A small network was trained on invented records. Each row is its activation on one of them, seen along a few directions.
Each row is followed by the record's values for the fields N, K, Y, J, U, W, L.
A field that a record lacks is written missing.
The largest differences between rows may come from other fields.
Random noise pushes rows far along 15 fixed directions. That doesn't count. These rows show it; they differ only by the noise:
| -181 |  -44 |  221 |   80 |  252 | -205 |  -34 |   15 |  -64 |  116 | -127 |  243 |  -33 | -193 | -102 |  -35 |  -80 |   69 | -460 | -101 |  168 |  110 |   61 | -127 | -289 |  -16 |  121 |   36 |  -82 |    7 | -460 |
| -122 | -356 |  -79 |  121 | -301 |  259 | -157 |  378 |    3 | -197 |  385 |  521 |   26 |  580 |  686 |   49 |  153 | -220 |  526 | -187 |   -6 |  390 |  332 |  311 | -186 |  196 |  208 |   27 | -119 | -202 |  218 |
|  525 |  186 |  326 |  585 |  595 |   57 | -185 |  487 |  -13 |   42 | -155 |  537 |  -34 | -351 | -265 |  335 |  -20 |  343 | -160 | -197 | -262 | -224 | -622 |  242 |  401 |  -52 |  476 |   22 | -244 |   46 |   50 |
|  246 |  -15 |  131 | -311 | -129 |  -40 | -491 |   94 |  259 | -121 | -251 |   21 |  481 |  198 |  441 |   26 | -210 | -507 |  239 |  101 |  200 | -166 | -286 |  -11 | -270 |  376 |  124 |  176 |  434 | -455 |  264 |
| -366 | -201 |  269 | -276 |  -82 | -125 |   95 | -355 |  199 | -280 | -319 |   43 |   31 |  502 |  709 |  -84 | -393 | -478 |   17 |  191 |  365 |  -32 |  289 |  232 | -461 | -209 |  248 | -232 |  334 |   29 | -120 |
|   36 |  755 | -170 |   73 | -402 | -184 |   70 |  103 | -117 |  -97 |  310 |  -90 |  118 | -285 |  169 |   20 | -450 |  338 |  354 | -110 | -363 |  235 |  -84 |  183 |  -80 | -174 | -395 |  338 | -143 |  -75 | -202 |
|  323 |  214 | -411 | -212 |  153 |  462 |   56 |  305 |  581 |  259 |  430 | -788 |   45 |  -58 |   14 |  596 | -244 |   88 |  370 |    5 | -246 |  373 |   99 |   12 | -229 |  436 | -546 | -131 |  253 | -153 |  520 |
|  330 |   49 |  113 |  -75 | -260 |  317 | -215 |  203 |  -42 |   -5 |  159 |  399 | -283 | -208 |   28 |  135 | -273 |  -13 | -137 | -423 |  144 |  128 | -229 | -444 | -309 | -352 |  232 |  537 |  506 |  383 |  128 |
|  239 |   41 |   63 | -160 |  320 |  335 | -244 | -141 |  477 |  -46 | -677 | -306 |  -33 | -120 |  190 |  106 | -275 |   -8 |  158 |  249 |  -22 |   94 |  273 |   42 |  220 |  222 |  305 |  -91 |  539 |  308 |  225 |
|  512 |  205 |    5 | -145 |  555 |   22 | -661 |  100 |  546 |   86 | -497 |   15 |  457 |  324 |  162 |  283 | -483 |    5 |  115 |  284 | -261 | -513 | -105 |  106 |  511 |  368 |  193 |  469 |  -28 |  204 |   54 |
|   93 |  163 |  334 | -123 |  -61 |  177 |  -96 |  -15 |    7 |   -7 | -377 |   88 | -360 | -633 | -328 | -117 |  149 |  229 | -164 | -213 |  176 |   98 | -260 | -142 |   84 | -161 |   44 |  119 |  209 |  460 |  -24 |
|   95 |  126 |  -29 | -117 |  119 |  131 | -174 |   59 |  303 |  175 |   91 |   13 |  -63 |  134 | -160 |  244 |   37 |  152 |  -59 | -149 |   28 |   -2 |   17 | -150 |   19 |  107 | -223 |  201 |  -49 |  283 | -114 |
|   48 | -523 | -108 |  112 |  -66 |  185 |   19 |  116 |  120 |   15 |  492 |  147 |   55 |  557 |  -33 |  189 |  191 | -293 |  207 |   -3 |  403 | -276 | -236 |  323 | -463 |  -87 | -180 |   -2 |  -94 |  -30 |  251 |
|  -63 |  107 |  131 |  296 |  -40 | -189 |  118 |  176 |  377 |  -19 |  -10 |  220 | -168 |   12 | -173 |  191 |  641 |  501 |  124 | -133 | -150 |  326 |  176 |  -26 |  216 |  411 |  -74 | -395 | -132 | -146 | -505 |
|  268 |  342 |   63 |   20 | -289 | -179 |  176 | -167 |  -67 |  -97 | -184 | -121 |  216 | -405 | -250 | -123 |   35 |  -11 |  -28 |   75 |  262 | -279 | -733 |   64 | -338 |  -14 | -253 |  -71 |  337 | -256 |  109 |
|  146 |  712 | -217 | -361 |  381 |  -68 |  -85 | -303 |  204 |   98 | -587 | -716 |  341 |   72 |  129 | -147 | -137 | -165 | -332 |  135 | -367 |  298 |  179 | -224 |  554 |  345 |   49 | -194 |  252 | -636 |   95 |
|  -15 | -158 | -152 |   -3 |  458 |  366 |   89 | -219 |  123 |  178 | -154 |  -22 |   86 |  466 |  -55 |   89 |  277 | -185 | -212 |   63 |  316 | -158 |    1 |  235 |  -51 |  255 | -102 | -325 | -129 |  161 |  338 |

|  142 |  188 |  -48 | -121 | -141 |  -20 |  -79 |   67 | -206 |   89 |  251 |  200 |  136 |   58 | -109 |   14 |  -21 |    7 |  -76 | -203 |    2 | -281 | -304 | -321 |  -89 |   41 | -277 |  449 |  -97 |  115 |   31 | : <N:n3 K:k4 Y:y1 J:j1 U:u2 W:w3 L:l1>
|   84 |  -53 | -171 |  365 |  248 |  104 | -201 | -352 | -757 |    5 | -511 |  125 |  414 | -208 | -318 | -733 |   17 | -161 | -108 |  202 |  133 | -350 | -349 |  425 |  295 | -230 |  233 |  302 | -225 |   76 |  237 | : <N:n2 K:k3 Y:y1 J:j1 U:u3 W:w4 L:l1>
|  -74 |  205 |  141 | -160 | -105 |  151 | -527 |   13 |  336 |   60 | -119 |  -91 | -135 | -291 | -173 |  -21 |  107 |  213 |  500 |   37 |   47 |  186 |  195 |  163 |  246 |   78 | -295 |  393 | -126 |  544 | -211 | : <N:n1 K:k1 Y:y1 J:j2 U:u2 W:w2 L:l1>
|   72 | -484 | -260 |  411 |   99 |  124 |  -84 |  -87 | -316 |  110 |   64 |  461 |  -31 |  438 | -102 |  -69 |  359 | -192 | -442 | -104 |  268 |   30 |  236 | -402 |  -86 |  -64 |  578 |  -37 |  261 | -184 |  -84 | : <N:n1 K:k2 Y:y1 J:j3 U:u3 W:w1 L:l1>
| -174 | -740 |  172 | -331 |  165 |   87 | -258 |   81 |  290 |  -74 |   85 | -412 | -258 |  418 |  108 |   76 |   71 | -543 |  -19 |   81 |  170 |   39 |  356 |  -43 |  139 | -211 |  359 | -201 |  115 | -259 |  190 | : <N:missing K:missing Y:y2 J:missing U:missing W:w3 L:l2>
|  -90 |  122 |   78 |  364 |  119 |  176 |  164 |   31 | -285 | -209 |  110 |   88 |   34 |  -99 |  627 |  193 | -666 | -193 |  355 |   35 |  -46 |  158 |   -5 |  469 | -427 | -204 |  333 | -388 |  218 |  -87 |  416 | : <N:n3 K:k5 Y:y1 J:j2 U:u2 W:w2 L:l2>
|   85 | -423 | -376 |  -73 | -199 |  508 |  510 |  207 |  114 |   34 |  236 | -217 | -248 | -267 |  334 |   99 | -449 |  163 |  120 |  173 |  -98 |  446 |  395 |  136 | -646 |  114 |  -56 |  -11 |  372 |  265 |  402 | : <N:missing K:missing Y:y2 J:missing U:missing W:w4 L:l2>
|    8 |   91 | -141 |  -80 |  325 |  261 |  251 |  -66 |  140 |  347 |   26 |   19 | -141 |  136 | -460 |  219 |  516 |  278 | -403 | -167 |   62 | -125 | -182 | -172 |  195 |  299 | -440 | -255 | -335 |  420 |  203 | : <N:n1 K:k1 Y:y1 J:j1 U:u1 W:w2 L:l2>
|  227 | -127 | -480 |  470 |  388 | -177 |  441 | -221 | -396 |  222 |  459 |  -85 |   31 |  236 | -623 | -118 | -274 | -106 | -736 |   49 |  241 | -296 | -192 | -219 | -402 | -797 |   47 |  185 |  -35 | -150 | -118 | : <N:missing K:missing Y:y2 J:missing U:missing W:w2 L:l1>
| -172 |  189 |  -40 |  244 |  362 | -300 |  110 | -249 |  -41 |  148 |  138 |  -44 |   81 |  339 | -188 |  123 |   22 |  -62 | -415 | -127 |   -6 |  111 |  172 | -346 | -127 | -178 |   86 | -186 |   32 | -352 | -465 | : <N:n3 K:k4 Y:y2 J:j1 U:u2 W:w2 L:l1>
|  -20 |  159 |   31 | -324 | -236 |  252 |   11 |  145 |    9 |  -24 | -134 |  240 | -274 | -377 |   65 |  -67 |    2 |  415 |  104 | -140 |    3 |   74 |   85 |  -58 |  119 |  188 | -278 |  253 | -276 |  760 |  202 | : <N:missing K:missing Y:y2 J:missing U:missing W:w3 L:l2>
| -132 | -623 | -475 |  -49 | -237 |   -7 |  385 | -189 | -272 | -170 | -330 |  306 |   30 |  291 |  381 | -706 |  111 |  -10 | -278 |  390 |   16 |  226 |  703 | -102 |  -60 |  219 |  422 |   34 |   55 |   -5 |   44 | : <N:missing K:missing Y:y2 J:missing U:missing W:w2 L:l2>
| -103 | -590 |  182 | -375 | -146 | -142 |  195 |  330 |   65 |   69 |   38 | -266 | -224 | -445 | -298 | -253 |  115 |   18 | -211 |  189 |   90 |   36 | -148 |   85 | -131 |   34 | -138 |   44 | -172 | -174 |   12 | : <N:n1 K:k1 Y:y1 J:j2 U:u2 W:w4 L:l2>
|  322 | -339 | -210 |  374 |  141 |  -45 |  -68 | -104 |  -27 | -151 | -265 |   91 |  347 |   39 |   32 | -126 | -235 | -115 |  166 |  514 |  157 | -362 |  -25 |  232 | -110 |  107 |  333 |   23 |  292 | -108 |   81 | : <N:n3 K:k5 Y:y1 J:j1 U:u1 W:w3 L:l2>
| -435 |  322 |  162 |  521 |  170 |  -73 | -295 | -191 | -371 |  -24 | -229 |  608 |  217 | -143 |  308 |   42 |  -92 |   42 |   20 | -110 |  212 |  198 |  245 |  126 | -304 |  220 |  215 | -233 |  -76 |   96 | -372 | : <N:n1 K:k1 Y:y1 J:j3 U:u3 W:w2 L:l2>
| -307 | -133 |  314 | -341 | -131 |  -36 | -241 |  140 | -378 |  -81 |  -29 | -204 |  -65 | -566 |  218 | -248 | -332 | -508 |  -41 | -207 |  233 |  330 |  -21 | -222 | -361 | -126 |  141 |   48 |  263 | -299 |  245 | : <N:n1 K:k1 Y:y1 J:j1 U:u3 W:w3 L:l2>
|  -33 |  366 | -243 |  173 |  -21 |  399 |  316 |  -21 | -426 | -142 |   78 |   61 |  -57 | -109 |  320 | -235 | -151 |  -77 |  244 |  -47 |   42 |  356 |   66 |  378 | -144 | -235 |    0 | -165 |  -82 |   20 |  497 | : <N:n2 K:k3 Y:y1 J:j1 U:u2 W:w2 L:l1>
|  -77 | -596 |  -84 | -332 | -250 |  -86 |   72 |   47 | -197 |   55 |  617 |   -9 | -163 |  385 | -131 | -115 |   30 | -532 | -620 | -291 |  263 |   69 |    5 | -675 | -392 | -467 |  138 |  318 |  266 | -375 |  -58 | : <N:n2 K:k3 Y:y1 J:j1 U:u1 W:w3 L:l2>
|  108 | -403 |  -38 |   48 | -196 | -161 |   44 |  260 |  -99 | -109 | -152 |  191 |  120 | -421 |  185 | -162 | -245 |  100 |  -39 |  294 |  -60 |   57 |    5 |   24 | -212 |  229 |  263 |  141 |   93 | -191 |   46 | : <N:n1 K:k1 Y:y1 J:j1 U:u1 W:w3 L:l2>
| -369 | -201 |  228 |  434 |  244 |  126 | -508 |  -29 |  -65 |  162 |  465 |   17 |  -54 |  183 | -353 |  431 |  338 | -223 |  302 | -248 |  439 | -141 |  -57 |  399 | -200 | -212 | -115 | -230 | -326 |   72 | -165 | : <N:n1 K:k2 Y:y2 J:missing U:missing W:w1 L:l2>
|   22 | -498 |  450 |  173 | -330 |  -31 |  257 |  337 |  -63 | -410 |  -95 |  446 | -247 | -335 |  319 | -141 |   84 |   63 |  391 |  123 |   51 |  -35 | -210 |  452 | -113 |  -76 |  356 | -253 |  -11 |  104 |  205 | : <N:n3 K:k5 Y:y1 J:j2 U:u2 W:w3 L:l1>
| -265 |   29 |    9 |  -35 | -216 |  320 | -149 | -269 | -413 |   68 |  -21 |  442 | -233 | -340 |  128 |  -65 | -421 |   44 | -220 | -228 |  452 |   77 |  328 | -281 | -604 | -218 |    0 |  401 |  188 |  894 |  -65 | : <N:missing K:missing Y:y2 J:missing U:missing W:w3 L:l2>
| -157 |   17 |  250 |  248 |  347 | -179 |   33 |  221 |   34 | -107 |   -2 |  407 |   99 |  167 |  360 |  195 | -266 |   58 |  251 |   46 | -115 | -254 |  -11 |  514 |   50 |  -68 |  146 |  -97 | -482 |  183 | -113 | : <N:n1 K:k2 Y:y1 J:j3 U:u3 W:w2 L:l1>
| -447 | -121 |  157 |   43 |  206 |  367 |    5 |  -51 | -144 |    0 |   50 | -176 | -546 | -209 |   -3 | -161 |   27 |  -22 |  199 | -163 |   50 |  555 |  525 |  325 |  161 | -517 |  120 | -185 | -293 |  454 |   49 | : <N:n2 K:k3 Y:y2 J:j2 U:u2 W:w2 L:l1>
|  -48 |  136 |  111 |  305 |  303 | -253 | -505 |   83 | -171 |  -24 | -143 |  146 |  172 |   11 |   -6 | -203 |  132 | -114 |  148 |  -98 | -249 |  193 |  174 |   18 |  514 |  -11 |  403 |   99 | -176 | -491 | -332 | : <N:n3 K:k4 Y:y1 J:j1 U:u3 W:w2 L:l1>
|    7 |   84 |  126 |  340 |  450 |  228 | -179 |  -21 |   60 |   49 | -274 | -211 |  355 | -367 |   46 |  286 | -266 |   13 |  529 |  189 |  147 | -246 | -187 |  507 | -373 |  510 | -214 | -332 |  124 |  238 |  353 | : <N:missing K:missing Y:y2 J:missing U:missing W:w4 L:l2>
| -332 | -169 |   27 |   76 |   83 |   65 |  111 | -105 | -367 |  140 |   15 |  551 | -110 |  401 | -147 | -170 |  679 |   63 | -479 | -318 |   94 |   17 |  208 | -332 |  132 |  286 |   21 | -115 | -347 |  213 | -250 | : <N:n2 K:k3 Y:y1 J:j1 U:u2 W:w1 L:l1>
| -111 | -196 |   -8 |  266 |  521 |  -24 |  173 | -220 | -112 |   62 | -358 |  439 |   49 |  112 |  381 |   87 | -559 |  -54 | -629 |  181 |  207 |   -7 |  497 |  -79 | -441 |   29 |  570 | -183 |  137 |  197 | -227 | : <N:missing K:missing Y:y2 J:missing U:missing W:w3 L:l2>
|   13 |  399 | -149 |   89 |  262 |   51 |  134 |   -1 | -144 |   -9 | -135 |  102 |  206 |   21 |  290 |   52 | -614 |  375 |  279 |  125 | -445 | -246 |   91 |  338 |  185 |   99 | -186 |  280 | -422 |  553 |   81 | : <N:n3 K:k4 Y:y2 J:j1 U:u2 W:w4 L:l2>
|  -72 | -180 |  -67 | -137 |  177 |   21 |  -10 |  122 |  104 |   65 |  133 | -126 |  216 |  374 |  135 |  140 |  106 | -207 |   68 |  -40 |  -31 | -139 |  -96 |   23 |    3 |  350 | -121 | -109 | -116 | -208 |  199 | : <N:n1 K:k2 Y:y2 J:j3 U:u3 W:w4 L:l2>
|  175 |  139 |  242 |   65 |  402 |    1 |   74 |  372 |  445 |  189 |  477 | -155 | -300 |   51 | -310 |  647 | -279 |  217 | -116 | -262 | -212 |  -29 | -206 | -120 |   -9 | -444 |  -98 |   67 |  -72 |  149 | -254 | : <N:n3 K:k4 Y:y1 J:j1 U:u2 W:w4 L:l2>
|  112 |  157 | -333 |   65 |  419 |  156 | -256 | -194 | -251 |  207 | -423 |  -65 |  321 | -195 |   62 | -192 | -523 |  134 | -186 |  287 | -218 | -142 |  324 |   39 |  145 |  255 |   73 |  428 | -110 |  376 |   34 | : <N:missing K:missing Y:y2 J:missing U:missing W:w1 L:l1>
|  -87 | -576 | -293 | -537 | -254 |   46 | -117 | -144 |   86 |  -70 | -158 | -286 |  260 |  364 | -125 | -557 |  384 | -268 |  461 |  483 |  248 | -440 |  -38 |  509 |  238 |  214 | -471 |  254 | -475 |  152 |  376 | : <N:n2 K:k3 Y:y1 J:j1 U:u1 W:w2 L:l1>
| -219 |  410 |  295 |  168 | -315 | -308 |  380 |  -65 |  -19 | -237 |  -98 |  153 | -244 | -196 |  -18 |  -43 |  250 |  478 |  127 | -122 | -198 |  118 |  -73 |  105 |  233 | -193 |  -58 | -235 | -118 |  126 | -429 | : <N:n1 K:k2 Y:y2 J:j1 U:u2 W:w4 L:l2>
| -340 |  406 |  301 | -335 | -380 |  232 |  -77 |  -14 | -214 | -121 |  -44 |  348 | -290 |  -55 |  285 | -224 |  318 |   -2 |  159 | -527 |   34 |  426 |   17 |  -15 |  180 | -185 | -108 |   43 |  -99 |  326 |   98 | : <N:n3 K:k4 Y:y1 J:j1 U:u1 W:w2 L:l1>
|   -9 | -519 | -235 | -226 |  295 |  159 |  437 |   37 |  -95 |  235 |  415 |  -44 | -161 |  551 |  -60 |   49 |   61 | -272 | -658 | -124 |  -37 | -144 |  -33 | -196 |  -39 | -259 |   44 |  -75 | -248 |  -91 |  342 | : <N:n3 K:k4 Y:y1 J:j1 U:u3 W:w2 L:l1>

Which values does each new row have?
|  -97 |  431 |   13 | -585 | -374 | -155 |  276 |  247 |  -37 |   17 |  327 |   93 |  107 |   95 |  201 | -176 |  269 |  -41 |  -21 | -309 | -135 |  131 | -422 |   74 |  -25 |  156 | -657 |  160 | -524 | -306 |  117 | : <N:n3 K:k4 Y:y1 J:j1 U:u1 W:w2 L:l1>
| -201 | -493 |  366 | -305 |  174 |  -50 | -577 |  179 |  119 |  -80 | -363 |  -74 |  112 | -364 |  192 |  -78 | -411 | -182 |  268 |  287 |  181 | -250 |  142 |  265 | -104 |  216 |  135 |  257 | -134 |  291 |   55 | : <N:missing K:missing Y:y2 J:missing U:missing W:w3 L:l2>
| -138 | -255 |  140 |  -12 | -150 | -349 |  167 |  124 |  -48 | -149 |  344 |   95 |  173 |  519 |  352 |  139 |   44 | -355 | -123 |   26 | -102 | -180 | -289 |  289 | -125 |  -91 |  145 | -311 | -263 | -715 |  -57 | : <N:n2 K:k3 Y:y2 J:missing U:missing W:w1 L:l2>
|  -28 |  418 | -120 |  164 |   17 | -130 |  -77 |  137 |  -18 |    8 |  438 |  353 |  236 |  419 |  164 |  196 |  -70 |   78 |  212 | -171 |  -27 | -151 | -184 |  288 |  -71 |    0 | -344 |  167 | -570 |  -57 |  -82 | : <N:missing K:missing Y:y2 J:missing U:missing W:w2 L:l2>
| -628 |  698 |  159 |  220 |    8 |   73 | -120 |  -94 |   66 | -108 |  262 | -356 |   64 |  147 |  420 |  209 |  122 | -138 |  821 | -299 |   68 |  662 |  338 |  550 | -194 |   73 | -470 | -639 | -199 | -301 |  -87 | : <N:missing K:missing Y:y2 J:missing U:missing W:w4 L:l1>
|  365 |  394 | -716 |  136 |    2 | -430 |  223 | -358 |  -68 |   34 |   41 | -685 |  160 |  107 | -550 | -364 | -158 |  241 | -302 |  402 | -511 | -164 |  130 | -276 |  661 | -418 |  -31 |  310 |    8 | -466 | -279 | : <N:missing K:missing Y:y2 J:missing U:missing W:w2 L:l2>
| -224 | -168 | -234 |  324 |  121 | -194 | -284 | -152 | -254 |   78 |   47 |   80 |  141 | -167 | -198 | -180 | -252 |   84 |   93 |  240 |  276 |  -55 |  388 |   66 | -246 |    3 |  -80 |  297 | -203 |  192 | -406 | : <N:n1 K:k1 Y:y1 J:j1 U:u3 W:w3 L:l2>
|  -32 |  455 | -145 | -651 | -329 |  -50 |  -22 | -318 | -176 |  -45 | -212 | -147 |  361 |  412 |  203 | -508 |   25 | -365 | -107 |  -67 |   43 | -286 | -334 |  -73 |  210 |   -7 | -422 |  383 | -171 |  -54 |  308 | : <N:missing K:missing Y:y2 J:missing U:missing W:w4 L:l1>
|   27 | -177 | -122 |  559 | -295 | -238 |  132 |  210 |  -65 | -188 |  -20 |   86 |  199 | -505 |   61 | -181 |  -28 |  286 |  559 |  279 | -110 |  322 |   90 |  324 | -342 |  331 |   29 |  -49 |  213 | -323 | -264 | : <N:n1 K:k1 Y:y1 J:j1 U:u3 W:w4 L:l2>
| -429 | -664 |  392 | -181 |  -95 | -126 |  205 |  223 |  180 | -186 |  140 |  397 | -242 |  180 |  570 |  197 | -322 | -133 |    6 |   95 |  255 |  -45 |  203 |  303 | -572 |  -88 |  130 | -161 | -232 |  319 | -102 | : <N:n1 K:k1 Y:y2 J:missing U:missing W:w3 L:l2>
| -196 |  129 |  327 | -433 | -343 |   99 | -458 | -259 |  -24 |   -8 | -317 | -166 |  -33 | -238 | -191 | -181 |  458 | -289 |   42 | -207 |  381 |  -13 | -235 | -150 |   31 |  128 | -195 |    5 |  247 |   45 |   72 | : <N:missing K:missing Y:y2 J:missing U:missing W:w1 L:l2>
|  -54 |  -71 |  387 | -225 | -117 | -327 |   42 |   15 |    8 |  -62 |  -74 |  421 |   64 |  302 |  193 |  -19 |  -61 | -143 | -347 |  -94 |  -18 | -453 | -363 | -185 |   18 |  -24 |   93 |  191 | -100 |  138 | -198 | : <N:n1 K:k1 Y:y1 J:j2 U:u2 W:w4 L:l1>
|  155 | -121 |  200 | -492 | -129 | -267 |  220 |  102 |  776 |  -68 | -189 |   72 |  -43 |  573 |  398 |  376 |  111 |    7 | -235 |   60 |  -97 |  -88 |   78 | -394 |  -38 |  422 |   52 | -305 |  311 | -122 | -183 | : <N:missing K:missing Y:y2 J:missing U:missing W:w1 L:l1>
|   99 |  213 | -538 |  384 | -231 |  163 |  464 | -438 | -466 |   47 | -246 |   42 |  220 | -207 |  -37 | -334 |    9 |  156 | -252 |  118 |    1 |  289 |  176 | -264 | -324 |  238 |   45 | -129 |  664 |  -55 |  106 | : <N:n1 K:k1 Y:y1 J:j1 U:u1 W:w4 L:l2>
|  -96 |  467 | -172 | -219 | -158 |  105 | -276 |   -9 |   76 |  166 |  -54 |  183 |   70 |  -32 |   67 |   -2 |  239 |  163 |  -88 | -269 |  -13 |  371 |  324 | -459 |   36 |  557 | -217 |   85 |   -6 |  -18 | -138 | : <N:missing K:missing Y:y2 J:missing U:missing W:w2 L:l2>
|   91 |  138 | -302 |   19 | -148 |  554 | -307 |  160 | -126 |   39 |  239 |  -14 |  -40 |   -9 |  195 |   82 |  240 | -154 |  317 | -318 |   84 |  486 |  277 | -305 |  -33 |  379 |   -4 |  -83 |  250 | -147 |  594 | : <N:missing K:missing Y:y2 J:missing U:missing W:w3 L:l2>
